These are the activations of a small neural network, seen along a few directions. Each row is one input.
Each table varies a few parts of the input and shows all the possible inputs, shuffled.
Descriptions start from the smaller parts, as in this example, which fits no table here: one of 3 separate values, together with either a single point or one of 9 places around a ring or (one of 4 places along a line, together with one of 8 places around a ring).
Shared parts are said once, and a part with two or three values counts as separate values.
In the rows, zero is written as 128.

Other details of the inputs vary at random and push rows far along three fixed directions, the same in every table; ignore that.

A family of inputs:
x1: [108  92 180  61 131  83  97 131 172  68 127  98 130 119]
x2: [206 160 171 138  89 189 107 155 147 160  93 117 124 141]
x3: [119 147 179 152  45 158 155 106  76 120 104  82 159  90]
x4: [140 116  61 109 214 130 103 153 133 141  76 181  48 116]
x5: [156  90 190  96 128  92 127 137 140  78 183 126 149 122]
x6: [201 240 107 190  85 176 103 205 129 216  97 188 148  90]
x7: [170 222 117 199  77 175 140 167 137 195 119 150 172 169]
x8: [113  81 134 106 146 109 224 123  69  84 161 151 162 116]
x9: [ 81  91 110 120 168  98 129 128 124 131 178 141 126 111]
x10: [ 99 124  72 140 169 106  87 118 142 176 169 177 107 121]
x11: [126 163 133 174  87 153 107 139 147 164  71  68 144 155]
x12: [119 148  25 166 209 138 134 151 138 224 128 190  90 107]
x13: [133 208  54 174  96 118 119  90  59 154 161 163 107  57]
x14: [102  64  64 105 195 119 148 106 116 143 157 196  99 115]
x15: [132 118 196 124  63 162 200 106  58  50 121 110 173 155]
x16: [161  49 198  62 153 129 131 149 206 110 138 110 152 167]
x17: [127 209  80 167 113  93 157  94  71 102 153 140 122 116]
x18: [124 165 142 157  99 123 125 144 139 118 167 122 173 175]
x19: [128  98  90 109 173  84 138 109  98  66  92 158  61  73]
x20: [ 93  72 119  92 168 144 177 102  69 104 128 140  98 110]
x21: [132 150 179 156  51 144 169  94 101  71 106  88 155 153]
x22: [164 169  81 135 183  97  43 133 206 176 119 116  75 135]
x23: [206 176 155 156  58 128 166  98  36  80 115 126 123  58]
x24: [ 83  75 152 103 159  94 120 142 172 112 159  99 165 173]
x25: [ 61  70 135  81 165  88 122 101 157 101 156  83 116 125]
x26: [121 119 126 124 122 201  59 137 179 209  84 126 108 184]
x27: [106  96 174 116  72 172  56 119 202 167  84  66 123 182]
x28: [ 87 112 172 111 113 131  67 147 246 140 111  19 184 199]
x29: [149 137 182 103  85  86 166 143  60  56 174 166 166  64]
x30: [ 96  80  60 113 227 120 159 114 111 124 106 143  77 142]
Description of these inputs: one of 5 places around a ring, together with either one of 2 separate values or one of 4 places along a line.
- Changing only the place on the ring of 5 turns x3 into x25. The same change can be made to x11. Which row results? => x28
- Which other rows does x22 become when the choice among 2 separate values takes its other values? List them by row number. => x1
- Which other rows does x14 become when the place on the line of 4 takes its other values? List them by row number. => x7, x8, x12
- A walk changes only the place on the ring of 5. It starts at x21 and steps to x15. List the rest of the walk in order. => x7, x18, x17
